A small network was shown many inputs. Here are its activations along a few directions, one row for each input.
Each table varies a few parts of the input and shows all the possible inputs, shuffled.
A made-up example of a description, with smaller parts first: ring(8) and (point or ring(11) or (values(3) and line(6))).
Shared parts are said once, and a part with two or three values counts as separate values.
In the rows, 128 means zero.

Other details of the inputs shift rows strongly along two fixed directions, in all tables alike. That doesn't count.

Table:
x1: [134 142  81 145 121 162 154  90 152 121 110  50 214]
x2: [ 97 146 137 165 107 105 166 122 147 137  71 201 126]
x3: [133 113 178  67 154 180 166 113  58 128 219  55 148]
x4: [113 122 145 171  83 159 171 103 120 149 144  97 214]
x5: [109 117 140 204 104 138 110  97 125 111 146  37 183]
x6: [ 96 141 155 152 108 125 148 111 151 152  58 196 142]
x7: [143 124 146 173  82 131 118 123 131 127 154  37 211]
x8: [122 140 172  92 175 138 141 139  71  80 214  62 108]
x9: [146 120 140  43 149 161  73 139 118 135 130 160  51]
x10: [131 126 147  71 179 155  71  99 125 125 147 171  40]
x11: [141 126 103 158  97 131  70 115 167 163  73 183 128]
x12: [133 126 188  79 165 148 114 112  97  95 207  49 110]
x13: [143  78 111 120 169 167 130  94  99  97 251  91  86]
x14: [153 133 109 133  84  84 100 168 160 149  72 168 137]
x15: [126 147  50 128 136 100 152 131 182 116  49 157 138]
x16: [150  83  82 214  92 157 127  90 128 134 186  78 186]
x17: [133 129 115 132  93  97 151 159 128 170  61 191 151]
x18: [157 114 102  56 154 147  81 133 117 141 166 186  48]
x19: [118 166  73 141 144 108 149 109 180 109  37 152 127]
x20: [121 118 148 106 165 151 120 112  85  81 222  57  80]
x21: [116 128 119 147 108  76 161 159 136 147  64 191 136]
x22: [120 128 123 185 105  94 147 161 115 106 150  71 198]
x23: [154 143  71   9 181 155 138 131 134 121 118 158  76]
x24: [128 150 147 129  96 113 122 165 155 176  50 165 148]
x25: [106 128 114 152  99  96 167 145 151 145  80 210 135]
x26: [123 119  91 163 100  84  99 158 160 129  75 171 109]
x27: [107 156 165 146 116 101 126 150 156 157  47 157 136]
x28: [129 116  99 201 120 117 103  96 169 131  79 196  91]
x29: [137 129 118 170  89 115 137 161 107 128 147  71 212]
x30: [127 155 116  24 206 162 128  99 144 106  95 147  66]
x31: [143 138 146  28 152 129 133 183 106 154 141 168  68]
x32: [129 110 143  69 140 175 182 120  71 126 237 100 135]
x33: [103 133 149 196 111 107 185 114 104 118 134  80 185]
x34: [102 128 167 183 113 126 168 103 107 133 121  75 201]
x35: [129 111 118 188 122 138  86  84 171 144  69 186 108]
x36: [131 131 129  84 177 134  87 111 124 112 155 182  23]
x37: [103 148 154 195 110 102 169 138 123 122 139  62 179]
x38: [146 143 165  28 160 150  94 166 103 134 125 164  79]
x39: [130 116 123 189  94  89 142 141 131 102 173  45 192]
x40: [129 118  81 175 109  91  94 132 166 137  97 186 112]
x41: [151 113 114  45 146 143  88 156 109 131 152 163  49]
x42: [122 135 145 202 102  97 139 119 129  95 160  40 181]
x43: [120 133 191  86 175 162 128 124  69  91 215  37 136]
x44: [116 142 124 147 107  73 146 183 154 149  73 168 131]
x45: [160  99 126  68 162 186  79  99 129 144 147 189  44]
Each input here is: ring(5) and (point or line(8)).
Q: Changing only the ring(5) part turns x44 into x24. The same change can be made to x25. Which row results?
A: x4
Q: Changing only the ring(5) part turns x5 into x20. The same change can be made to x6. Which row results?
A: x2
Q: List by row number the other rows that have the ring(5) part in common with x32.
A: x14, x16, x17, x18, x23, x29, x31, x41

Table:
x46: [128 115 134 137 144 138 128 122  98 112 201  84 125]
x47: [113 146 151  89 140 118 131 143 133 141  91 201  75]
x48: [108 141 144 175  94 120 144 125 139 143 101 119 176]
x49: [123 128 159  50 169 128 126 146  98 116 147 161  49]
x50: [136 123 101 178  94 123 112 104 165 133 110 108 163]
x51: [131 108 151 114 150 150 140 115  81 117 210  91 120]
x52: [141 150 102  71 123  92  99 183 151 144  39 234  85]
x53: [125 152 162  28 175 125 107 157 119 124 116 190  30]
x54: [125 121 166  94 145 153 134 123  86 114 190  68 127]
x55: [123 128 154 101 142 127 126 138 103 114 150 104 110]
x56: [120 117 162 114 133 151 146 117  91 122 180  80 141]
x57: [134 123  99 169  94 122 116 104 170 144  93 147 146]
x58: [135 109 140 109 141 172 125 110  99 120 212  85 118]
x59: [138 147 120  81 126 108 128 166 157 160  55 183 104]
x60: [138 114 140 107 143 166 113 116 102 115 207  74 117]
x61: [130 127 119 177 110 113 107 133 134 130 125 111 151]
x62: [130 125  92 177 102 102 119 114 170 128  96 144 136]
x63: [142 121 115 105 143 136 110 111 135 110 166 105  99]
x64: [127 127 124 106 173 158 150 101  93  92 188  74 119]
x65: [119 119 121 104 173 157 145 102 100  94 192  74 120]
x66: [125 140 168  43 175 137 144 130 116 120 150 171  60]
x67: [130 109 157 119 134 154 140 120  91 122 185  84 142]
x68: [129 128 129 102 145 130 172 142 106 118 183  66 141]
x69: [139 123 113  83 142 121  98 137 160 146  78 243  42]
x70: [125 134 109 162 122 144 141  98 135 129 100 116 166]
x71: [137 115 150 122 139 147 119 121  93 122 187  76 139]
x72: [118 126 107 157 123 142 134 102 143 133 100 122 162]
x73: [122 116 136 173 105 118 142 129 123 133 119 126 158]
x74: [140 133 123  30 164 130 130 163  98 115 155 168  71]
x75: [113 124 103 167 125 135 145 101 139 125 109 121 160]
x76: [123 120 117 197  98 117 128 121 136 142 120 131 163]
x77: [121 130 107 158 124 138 124 107 144 126 100 105 166]
x78: [132 114 107 184  93 130 120 110 156 141 116 123 167]
x79: [122 126 126 174 104  94 126 147 140 134  79 156 141]
x80: [123 132 112 163  99 109 172 141 145 149 102 114 179]
x81: [129 113 127 136 138 145 128 120 106 107 202  82 121]
x82: [137 123 110 100 143 116 101 138 152 129 104 196  62]
x83: [130 139 114 142 110 105 152 153 143 136 107  94 167]
x84: [133 112 142 128 137 158 125 112  99 128 197  87 136]
x85: [134 119 105 171 108 118 110 123 152 122 125 108 148]
x86: [131 130 105 156  86 120 143 142 130 142 107 125 197]
x87: [127 124 135 168 107 109 122 141 127 124 112 108 157]
x88: [125 138 166  93 159 138 147 123 105  97 193  67 128]
x89: [130 127 123 185 102 101 111 137 134 134 103 118 161]
x90: [119 146 146 168 103 111 140 124 153 132  96 109 181]
x91: [144 125 147  53 168 150  91 138 109 133 156 162  53]
x92: [119 153 143 107 137  92 130 147 158 131  65 201  90]
x93: [128 123 136 179  95 116 122 135 134 137  99 112 175]
x94: [120 137 100 147 131 119 115 122 153 123  75 140 135]
x95: [123 118 110 196  92 124 128 119 144 138 121 129 159]
x96: [139 122 109 151 107 124  99 125 162 140  95 149 131]
x97: [142 119 155  52 166 149 107 134  98 137 154 171  58]
x98: [129 118  97 187  95 119 133  99 160 132 119 124 157]
x99: [119 133 102 184 116 131 150 100 139 126  94 122 170]
x100: [134 148 107 118 135 126 108 124 156 139  40 188 107]
x101: [119 145 148 140 113 114 141 126 154 141  84 156 147]
x102: [125 145 169  39 167 145 116 142 110 127 142 155  60]
x103: [128 128 105 148  98 117 152 143 122 133 123 129 179]
x104: [126 140 104 164 128 127 130 111 137 114  98 103 158]
x105: [136 122 128 114 140 141 105 131 119 115 168 110 100]
x106: [133 125 137  94 137 150 169 132 107 134 179  70 151]
x107: [109 135 157 123 143 133 154 127  99 106 186  77 132]
x108: [117 133 142 112 123 106 125 145 137 147  65 209  88]
x109: [144 148 107  66 120 104  99 176 151 155  37 237  91]
x110: [125 121 125 179 111 105 126 132 124 129 124 120 152]
Q: Changing only one part turns x80 into x83. The same change can be made to x95. Which row results?
A: x105
Q: What is each input in this table made of?
A: ring(5) and (values(2) or line(11))
Q: Which other rows does x90 become when the ring(5) part takes its other values? List them by row number.
A: x66, x88, x92, x101
Q: List by row number the other rows that have the ring(5) part in common with x50.
A: x54, x59, x60, x71, x77, x90, x91, x93, x96, x100, x102, x109
Q: Which other rows does x68 become when the values(2) part takes its other values? List them by row number.
A: x74
Q: List by row number the other rows that have the ring(5) part in common with x78.
A: x48, x56, x57, x58, x67, x70, x72, x84, x86, x97, x101, x106
Q: Which other rows does x82 become when the line(11) part takes its other values? List them by row number.
A: x46, x49, x62, x64, x65, x79, x81, x92, x107, x110

Table:
x111: [133 129 115 101 144 121 116 129 154 126 106 186  62]
x112: [124 142 130 140 111 137 124 109 162 153  59 156 150]
x113: [137 121 147  93 130 133 114 147 126 148 127 145 107]
x114: [135 128 143  84 147 130 136 145 102 132 132 168  98]
x115: [122 115 149 161 130 147 147 101 100 109 230  38 151]
x116: [138 124 121  85 165 147 106 124 115 103 154 121  76]
x117: [139 115 103  79 164 146 128 116 113 121 151 155  82]
x118: [120 149 117 156 104  92 126 154 148 133  54 144 151]
x119: [114 151 132 145 129 122 115 116 156 135  39 165 131]
x120: [122 131 147 111 130 101 120 153 148 146  86 194  80]
x121: [146 123 106 108 125 140 106 127 149 137 112 155 103]
x122: [132 122 119 198  82 129 119 117 140 147 132  86 189]
x123: [150 116 111  68 159 159 121 112 120 120 179 107  98]
x124: [121 139 134 186  94  90 147 138 152 136  91 133 169]
x125: [131 135 132 126 137 121  93 136 128 130 108 151  94]
x126: [127 140 137  63 171 140 141 141  93 100 176  85 111]
x127: [125 112  91 208  93 129 140 109 136 127 121 106 184]
x128: [120 114 116 224  87 129 140 109 116 135 151  79 202]
x129: [123 124 124 155  98 106 113 138 137 147  75 193 127]
x130: [145 120 129  75 149 154  99 127 128 130 157 147  85]
x131: [127 110 153  95 151 147 138 135  86 128 180 121 107]
x132: [127 114 132 158 140 154 124 104  99  91 215  27 166]
x133: [132 108 149 147 109 155 134 108  97 117 218  31 182]
x134: [119 130 130 192  92 103 108 130 137 125  96 112 170]
x135: [128 135 126  79 138 120 138 155 119 140  94 192  90]
x136: [133 110 128  97 157 159 123 117  98 115 189 129  99]
x137: [110 141 114 190  95 101 171 131 146 123 121  81 202]
x138: [110 134 123 185 106 134 148 100 142 143  71 142 178]
x139: [136 126 112  84 162 126 127 117 141 118 140 156  69]
x140: [136 136  90 128 136 105 100 130 160 127  60 175 101]
x141: [126 129 129  64 162 147 158 139  89 116 175 121 111]
x142: [115 128 133 194  84  95 127 127 154 135  98 137 159]
x143: [129 146 103 139  95 105 135 152 162 151  63 152 167]
x144: [129 128 154  83 157 125 106 152 112 126 125 146  79]
x145: [128 129 150 149 132 132 144 126  93 102 183  39 176]
x146: [130 123 137  91 158 136 116 124 131 116 162 152  70]
x147: [141 136 135 124 108 116 124 147 141 148  95 149 143]
x148: [117 128 145 134 128 131 173 124 105 107 196  48 160]
x149: [107 146 134 169 113 116 142 105 169 141  56 160 144]
x150: [140 134 140  52 144 141 132 149 116 135 141 136  97]
Q: Changing only one part turns x115 into x128. The same change can be made to x142. Which row results?
A: x129
Q: What is each input in this table made of?
A: values(4) and (point or line(9))
Q: List by row number the other rows that have the values(4) part in common with x116.
A: x118, x119, x125, x126, x132, x134, x140, x144, x145
Q: A walk changes only the line(9) part. It starts at x143 and steps to x150. List the rest of the walk in order.
A: x147, x113, x133, x122, x130, x121, x123
Q: Which other rows does x138 become when the values(4) part takes its other values? List them by row number.
A: x112, x119, x149

Table:
x151: [136 139 132  67 142  94 130 173 138 146  72 228  54]
x152: [112 139 114 185 115 115 179 105 133 111 140  52 208]
x153: [115 127 116 186  90 111 177 127 123 114 157  65 208]
x154: [141 126 115  94 153 152 124 100 133 119 162 102 114]
x155: [124 123  83 165 117 104 107 130 169 138  55 198 113]
x156: [126 132 122 189  75  92  93 143 172 160  53 162 145]
x157: [128 129 136 121 112 131 108 118 166 171  52 232  91]
x158: [124 129 106 209  86  89  99 144 161 147  67 185 142]
x159: [144 122  98 185  75  95 109 143 175 162  59 171 150]
x160: [124 123 158  93 143 169 147 113  93 140 153 125 134]
x161: [131 118 124 203  83 127 128 123 135 135 172  62 198]
x162: [118 148 139  74 175 145 160 117 117  99 151  99 100]
x163: [131 144 140  79 128 106  91 172 133 156  49 213  76]
x164: [126 129 115 117 167 157 122  94 121  97 153 104  98]
x165: [137 133 124  78 166 167 122  99 132 110 161  97  94]
x166: [121 144 114  77 147  99 137 159 158 140  54 221  72]
x167: [149 117 135  71 147 146 133 149  88 128 171 112 113]
x168: [139 124 120  80 134 146 136 139 101 120 163 113 133]
x169: [127 129 143 192  88 108 101 125 161 137  94 112 168]
x170: [121 132 151 188  95 119 127 131 121 124 120  62 211]
x171: [136 121 123  52 169 160 138 135  98 118 171 108 108]
x172: [106 141 144 188  90  85 144 149 136 137  91 116 168]
x173: [137 109 116  98 149 147 119 118 102 104 191 128  90]
x174: [113 130 175  73 161 153 166 117  97 130 162 147  93]
x175: [124 142 113 144 130 151 147 109 125 113 125  60 184]
x176: [122 119  94 210 117 131 139  84 132 107 151  60 192]
x177: [138 129 147  74 147 146 124 153  91 128 178 115 115]
x178: [140 112 117  78 156 157 125 118 127 121 179 109  98]
x179: [147 113 124  65 145 156 120 122 114 118 197 117  90]
x180: [128 142  95 165 107 118 138 120 148 136  75 112 193]
x181: [123 121 154 154 134 122  99 120 121 110 140 118 116]
x182: [117 138 181 101 149 118 139 140 107 108 156 102 114]
x183: [116 134 144 164 110 110 160 145 114 124 165  84 173]
x184: [137 111 106 176 108 108 114 133 135 134 112 153 126]
x185: [121 124 137 114 140 133 104 116 143 154  65 250  58]
x186: [127 113 154  98 159 142 102 126  89 110 191 114  70]
Q: Changing only one part turns x151 into x167. The same change can be made to x166. Which row results?
A: x171
Q: What is each input in this table made of?
A: line(4) and (point or line(8))
Q: Which other rows does x175 become when the line(4) part takes its other values? List them by row number.
A: x162, x164, x165
Q: List by row number the other rows that have the line(4) part in common with x185.
A: x155, x158, x164, x173, x176, x181, x184, x186
